Each row below holds a small network's activations on one input, seen along a few directions.
Each table varies a few parts of the input and shows all the possible inputs, shuffled.
Descriptions start from the smaller parts, as in this example, which fits no table here: line(4) and (point or (values(2) and ring(5)) or ring(11)).
Shared parts are said once, and a part with two or three values counts as separate values.

Other details of the inputs vary at random and push rows far along three fixed directions, the same in every table; ignore that.

Table:
R1: [-66  -9  26  85 -39  17  17 -50  77 -19 -54]
R2: [ 33   0   5 -53 -55  99 -42  63   2  -2 -59]
R3: [-45  30   2  -7  27  -4 -74 -49  -2  -3 -53]
R4: [-49  34  30  21   2   1  38 -96  10 -18 -43]
R5: [-29 -18  -8  66 -56 -54 -11 -19   7 -18 -11]
R6: [  9  44  36 -19  35 -61 -22  12 -86   0  36]
R7: [-38  57  19 -57  53 -59  -9 -41   2 -15 -84]
R8: [  4 -42 -54  39  -7  40  45  39  10  14  69]
R9: [ 18  14  20 -13  17  36  -3 -24 -75   0  63]
R10: [ 12 -47   5  40 -17  52  22  35   0 -34  74]
R11: [ 19 -18  19 -32   5 -28  23 -32 -11  57   3]
R12: [ 34 -52  -4 -58 -11  49 -68  35   4  53 -12]
R13: [ 15 -42  -9  52 -15 -74  82 -18  -7  22  43]
R14: [-38 -49  17  60 -22 -58  13 -26  64 -31 -32]
R15: [ 43 -14 -11 -64   6  33   9  52  13  55 -65]
R16: [ 30  19  47 -19  14  29  24 -27 -60  14  22]
R17: [-63  -8  16  90 -38  -1 -36 -35  48 -14 -58]
R18: [ 50 -19  23 -71  16  53  -2  34  12  85 -42]
R19: [-61  21 -35 -53  33 -34 -70 -88  17   4 -56]
R20: [ -3 -27 -32 -41  36 -34 -18   3  -2  13  43]
R21: [  0  14 -76  57  -7 -28  -3 -27 109 -68  -9]
R22: [ 43  -7   9 -59 -27  83  -2  45   4   3 -62]
R23: [ 12  -8 -22  20  20 -10 -13  23 -41   6  19]
R24: [ -1  30  37  10 -14  13 -16  -1 -39  22  22]
R25: [ 27 -66  -5  78 -29  16  51  53  26  22   0]
R26: [ 66  15 -34  70   0 -61  25   7   2 -46  99]
R27: [-94   3 -43  20   0  30 -17 -59  79 -83 -58]
R28: [ -2 -69 -31  44  11  52   4  18  46  42  31]
R29: [  14   54   -9  -33   27   -6   -1  -17 -102  -24   43]
R30: [ -3  12 -46 -25  19  34  14 -15 -31 -19  23]
R31: [-53  64  28 -42  16 -17 -28 -24  18 -38 -79]
R32: [-60  20 -10  51 -28 -21  56 -39  54 -27 -48]
R33: [-32  16  29  74 -22 -35  27  10 -16 -26  61]
R34: [ 21 -11  -6 -24 -38  48 -49  76  11  25 -62]
R35: [ 30   7  29 -64 -27  71 -33  65 -14  -9 -10]
R36: [ -6  21   9  -8  13  30 -26  -4 -31  22  36]
R37: [ -8  -2  31  46  14 -46 100   6  -7   4  81]
R38: [ 77  26  -9 -34 -51  29 -56  76  69 -20 -32]
R39: [-63  62  -6 -45  21  -2 -70 -21  11 -46 -52]
R40: [ 94   2 -10 -38 -35  40 -21  76  92  -9 -51]
R41: [ -2 -41 -41 -52  26  58 -43  61  58  20 -37]
R42: [-40  77   6 -14 -19 -18 -41 -17 -29 -28 -47]
R43: [ 20 -62  17  39 -43 -23   3  56   5  15  61]
R44: [ 15  21  40  -2  43 -33   3 -30 -57  29  -3]
R45: [-48  20 -62 -52  25 -45 -55 -55   9 -17 -61]
R46: [  8 -30  -7 -12  14 -38 -29  16 -21   4  44]
R47: [ 92  37  -1 -37  10 -42  38  21  23  -8  16]
R48: [ 36 -82  -8  52 -44  -8  43  39  19  27  18]
R49: [ 12  -5 -29 -45 -24  87 -53  71  28  18 -42]
R50: [-36  46 -21 -41  58 -26  -4 -16 -30 -14  41]
R51: [ 12 -34  31  69  18 -42  53  21 -11  -2  46]
R52: [  7  -8  -1  -9  37 -10 -28  32 -30   0  27]
R53: [ -8  43  -8 -45  58  10   3 -67 -75  -3  54]
R54: [ 12  58  18 -23  29 -39  25  -7 -79   0   7]
R55: [ 26  22  12 -27   3   4  70  -7 -45   0  12]
R56: [ 19  27  37 -48  31 -11  59 -10 -45 -11  31]
R57: [-60 -19   7  22 -15 -66  17 -48  80 -21 -59]
R58: [-13  14 -18 -29  36  32  -5 -16 -15  30  45]
R59: [ 17 -46  34  69 -60  77  19  19   7   8  38]
R60: [-66 -17 -64  72   9 -19   3 -37  50 -30 -31]
R61: [ 12 -93 -44  59 -57  24  -9  44  47  12   9]
R62: [ 30  -4  31 -13  -7 -39 -26  -6 -72  44  47]
R63: [-10 -24  29  65 -21   4  66  -6  11 -44  28]
R64: [ 24   2  34 -23  24 -53  -9 -42 -54  35   4]
R65: [  4  37  34 -35  23  -5  39 -32 -37  41  19]
Each input here is: line(5) and (point or (values(3) and line(4))).
- Changing only the line(5) part turns R12 into R11. The same change can be made to R36. Which row results? => R65
- Changing only the line(5) part turns R49 into R32. The same change can be made to R39. Which row results? => R37
- Change only the values(3) part in R30. List by row number the other rows that result. => R27, R53
- A walk changes only the line(4) part. It starts at R43 and steps to R6. List the rest of the walk in order. => R33, R35
- Which other rows agree with R16 in the line(5) part? List them by row number. => R1, R14, R22, R25, R31, R40, R44, R48, R51, R54, R63, R64
- Change only the line(5) part in R3. List by row number the other rows that result. => R17, R18, R28, R44
- Change only the line(4) part in R60. List by row number the other rows that result. => R8, R30, R45
